A small network was trained on made-up records. Each row is its average activation on records with the value named, seen along a few directions.
Values that are neighbours, or in one group, have similar rows; names and order tell nothing.
In the rows, 500 means zero.
Strong random noise was added to every row along 14 fixed directions; ignore it. To show where, here is one row again and again, with new noise each time:
[488 447 475 478 492 459 522 312 638 482 357 480 499 376 427 616 527 618
 595 530 472 296 694 557 271 356 247 540 535]
[502 334 497 502 598 564 591 677 395 599 525 609 245 672 444 407 544 508
 508 449 619 652 434 480 665 611 632 483 642]
[508 432 591 596 563 485 553 433 572 556 443 443 440 423 526 419 476 679
 539 462 470 531 509 514 347 441 528 642 504]
[615 525 358 448 494 518 685 481 375 598 574 573 563 446 559 651 630 513
 499 455 596 513 485 612 588 651 453 422 736]
[661 610 570 644 507 346 478 395 539 217 613 554 801 636 508 497 419 239
 246 590 542 565 566 501 503 669 575 430 454]
[525 648 579 625 352 542 633 300 470 445 711 446 683 369 624 458 520 547
 315 517 263 560 433 584 235 690 655 662 424]
[609 661 521 394 310 479 537 505 546 579 769 247 416 614 520 647 497 398
 448 344 480 385 542 666 439 518 416 296 601]
[340 441 362 470 509 524 609 331 454 349 436 762 581 404 450 502 532 409
 488 623 530 418 509 415 460 513 388 504 452]
[599 453 384 584 540 649 466 594 496 494 303 418 629 444 524 550 572 514
 533 590 448 498 684 535 509 317 440 481 242]
[399 497 385 577 337 463 721 365 429  83 577 562 400 401 459 392 387 467
 409 622 510 437 608 451 239 407 412 413 355]
[331 531 383 530 503 333 690 341 368 324 643 574 461 438 551 357 443 437
 432 575 655 556 327 444 239 520 571 603 398]
[423 339 372 529 492 610 592 588 475 402 435 621 187 404 352 371 525 652
 576 625 690 461 580 443 572 296 428 507 550]
[621 637 495 565 501 467 583 518 429 426 550 390 530 356 606 397 473 597
 476 535 480 596 404 473 508 410 609 505 459]
[612 397 447 678 571 687 444 634 566 509 543 394 463 613 524 381 410 501
 608 367 790 610 563 630 702 408 507 415 303]
[440 588 357 485 516 532 910 240 476 439 540 704 803 288 568 572 587 367
 195 520 447 382 512 587 295 557 371 543 500]
[642 489 406 525 449 690 565 614 319 408 498 473 522 606 559 531 529 439
 548 457 355 631 570 560 607 635 553 307 347]


Values of J:
j5: [814 770 474 487 614 201 434 366 410 436 592 386 711 564 542 565 531 507
 453 523 647 564 411 645 396 619 539 498 656]
j10: [643 544 786 684 421 278 265 468 708 354 643 329 481 643 468 466 324 486
 459 484 532 476 592 516 446 475 514 518 536]
j3: [628 557 352 441 668 408 370 405 482 342 391 524 602 559 318 552 633 446
 526 693 629 411 547 650 512 568 388 657 413]
j6: [542 643 487 424 562 415 371 623 665 282 372 348 643 601 437 518 368 221
 321 571 510 367 629 394 596 277 457 368 288]
j2: [518 418 526 533 719 475 307 671 517 602 306 484 561 610 510 447 501 502
 592 557 548 649 413 451 668 510 628 663 404]
j14: [449 533 419 387 450 300 686 638 269 588 433 314 439 398 732 582 458 571
 542 420 331 610 429 421 262 460 587 406 471]
j9: [534 368 411 641 329 601 450 794 348 650 534 441 479 432 639 618 580 675
 547 526 574 683 625 503 556 522 625 475 543]
j4: [330 156 721 598 647 674 509 481 590 741 423 778 429 684 417 427 504 532
 533 318 475 567 484 475 621 802 557 595 678]
j1: [522 591 520 482 563 547 421 548 599 510 345 382 719 382 648 485 411 474
 543 431 428 492 470 451 578 291 430 471 231]
j15: [558 693 700 528 341 352 421 480 526 248 619 613 717 433 560 508 353 398
 292 537 325 506 448 311 631 545 512 319 608]
j13: [509 679 618 441 548 388 280 185 612 372 574 556 768 569 462 506 442 360
 544 537 439 493 372 519 507 853 571 631 551]
j11: [308 507 576 424 460 522 478 417 595 684 481 571 465 288 535 441 446 650
 568 408 504 412 388 382 512 347 473 546 575]
j8: [658 563 614 549 589 520 378 421 536 426 559 621 576 636 384 443 514 504
 468 449 540 575 461 674 591 655 521 591 510]
j12: [601 436 534 792 373 198 453 506 448 526 479 298 675 334 735 624 457 732
 501 599 594 651 645 471 221 530 693 646 674]
j7: [476 482 364 504 477 470 357 787 355 565 442 221 471 688 533 563 552 310
 534 588 466 549 529 508 442 395 593 448 192]
Each value of J is a pair of two hidden parts, and every pair occurs once (5 first parts, 3 second parts).
- j12 and j13 share the first part; j12 and j4 share the second. Which value has the first part of j4 and the second part of j13? => j7
- j8 and j10 share the first part; j8 and j9 share the second. Which value has the first part of j9 and the second part of j10? => j14

Values of K:
k11: [574 594 478 348 656 601 686 477 502 518 466 616 535 527 476 442 487 364
 425 368 469 475 395 477 714 470 398 286 512]
k14: [630 481 407 644 441 750 372 533 459 628 643 414 633 550 623 550 533 543
 716 393 704 605 459 664 785 658 550 443 419]
k3: [624 664 474 433 568 477 639 609 424 473 468 518 413 253 500 385 540 726
 397 607 506 559 379 428 652 355 594 585 704]
k4: [699 743 176 376 669 567 688 478 286 253 372 638 648 274 463 449 642 563
 450 693 523 531 420 600 607 473 475 575 434]
k8: [501 596 547 488 381 373 123 287 741 338 729 530 412 527 184 480 539 504
 551 779 760 296 547 574 526 566 438 725 693]
k1: [367 413 678 484 621 236 439 372 691 540 483 598 485 625 441 467 380 417
 423 440 631 431 485 439 314 487 459 632 615]
k5: [640 570 768 570 567 616 424 525 648 730 418 396 650 446 532 469 537 597
 400 416 234 515 465 461 649 453 607 541 576]
k12: [668 603 471 595 329 608 579 586 623 439 655 530 681 477 372 653 629 320
  84 670 548 327 740 612 693 488 441 437 655]
k2: [585 550 363 344 544 467 485 646 546 647 476 412 469 516 482 639 557 452
 514 451 716 390 576 590 602 325 334 378 586]
k6: [407 456 577 472 587 392 534 499 477 730 397 655 655 435 537 582 657 430
 304 623 364 506 451 350 449 493 583 624 620]
k13: [621 467 652 509 421 579 119 553 616 565 479 505 325 543 325 537 597 705
 714 607 481 459 614 510 694 506 467 519 683]
k7: [228 396 645 402 561 396 700 342 610 536 558 721 313 494 424 403 383 517
 427 326 564 398 369 406 393 460 403 508 703]
k9: [317 360 307 488 478 450 896 492 314 405 386 584  47 110 486 335 513 950
 638 599 555 500 460 449 234 311 463 694 734]
k10: [518 474 780 565 393 551 240 566 701 562 541 597 412 427 385 433 511 633
 506 613 440 491 470 336 890 597 657 594 876]
The values of K form a ring.
- Going along K from k13 by way of its neighbour k6, in what order are k14, k4, k2, k10 met? => k14, k10, k4, k2
- What is the length, in steps, of the shortest route from k9 to k1? => 4

Values of Z:
z1: [588 504 381 407 749 453 359 508 502 443 432 537 450 759 301 432 576 341
 554 621 741 518 477 627 566 590 498 615 396]
z5: [465 622 413 537 628 351 537 542 470 424 394 395 802 432 701 479 429 311
 395 527 449 566 394 413 389 347 555 514 179]
z3: [396 471 502 423 717 411 635 505 290 416 359 802 508 583 462 355 559 384
 335 646 405 670 303 285 490 591 710 597 459]
z10: [445 395 547 541 666 512 492 358 539 546 387 544 356 470 400 304 523 709
 634 546 550 547 422 519 306 497 546 775 437]
z2: [421 304 440 615 657 451 485 693 452 395 336 641 568 732 414 449 513 142
 299 673 643 557 601 358 620 408 536 443 291]
z14: [381 398 424 556 527 691 397 413 499 386 519 750 462 499 377 347 500 519
 606 536 634 538 480 527 587 578 476 583 344]
z13: [280 527 512 330 498 466 449 310 723 419 554 576 270 463 322 405 380 529
 579 440 642 268 451 481 401 305 250 530 497]
z7: [385 448 472 379 556 434 515 499 392 364 398 574 394 686 393 501 523 298
 473 602 360 457 520 379 421 541 503 431 382]
z6: [705 584 433 466 524 435 451 653 356 537 463 501 567 450 498 561 636 595
 450 679 521 616 480 519 636 602 631 614 703]
z11: [682 450 594 516 535 479 768 539 462 430 243 453 447 375 534 561 496 735
 412 442 144 522 758 539 248 420 418 452 606]
z8: [582 431 550 623 587 501 117 353 553 467 369 430 609 603 486 516 476 626
 860 511 504 547 539 537 443 574 454 599 265]
z12: [522 504 597 578 439 382 452 445 557 237 480 517 428 424 445 401 362 604
 519 579 470 501 542 378 505 502 544 519 603]
z4: [594 625 455 434 510 421 586 406 603 598 364 262 782 335 677 764 465 495
 589 346 409 344 603 584 432 341 278 340 481]
z9: [415 457 441 577 481 495 597 287 483 414 616 642 542 433 516 436 455 541
 499 468 652 519 490 570 330 601 482 584 474]
The values of Z form a ring.
- Going along Z from z5 by way of its neighbour z6, in what order are z1, z10, z7, z11 met? => z11, z10, z7, z1
- Which values are neighbours of z3? Give them in the order they are listed. => z8, z9
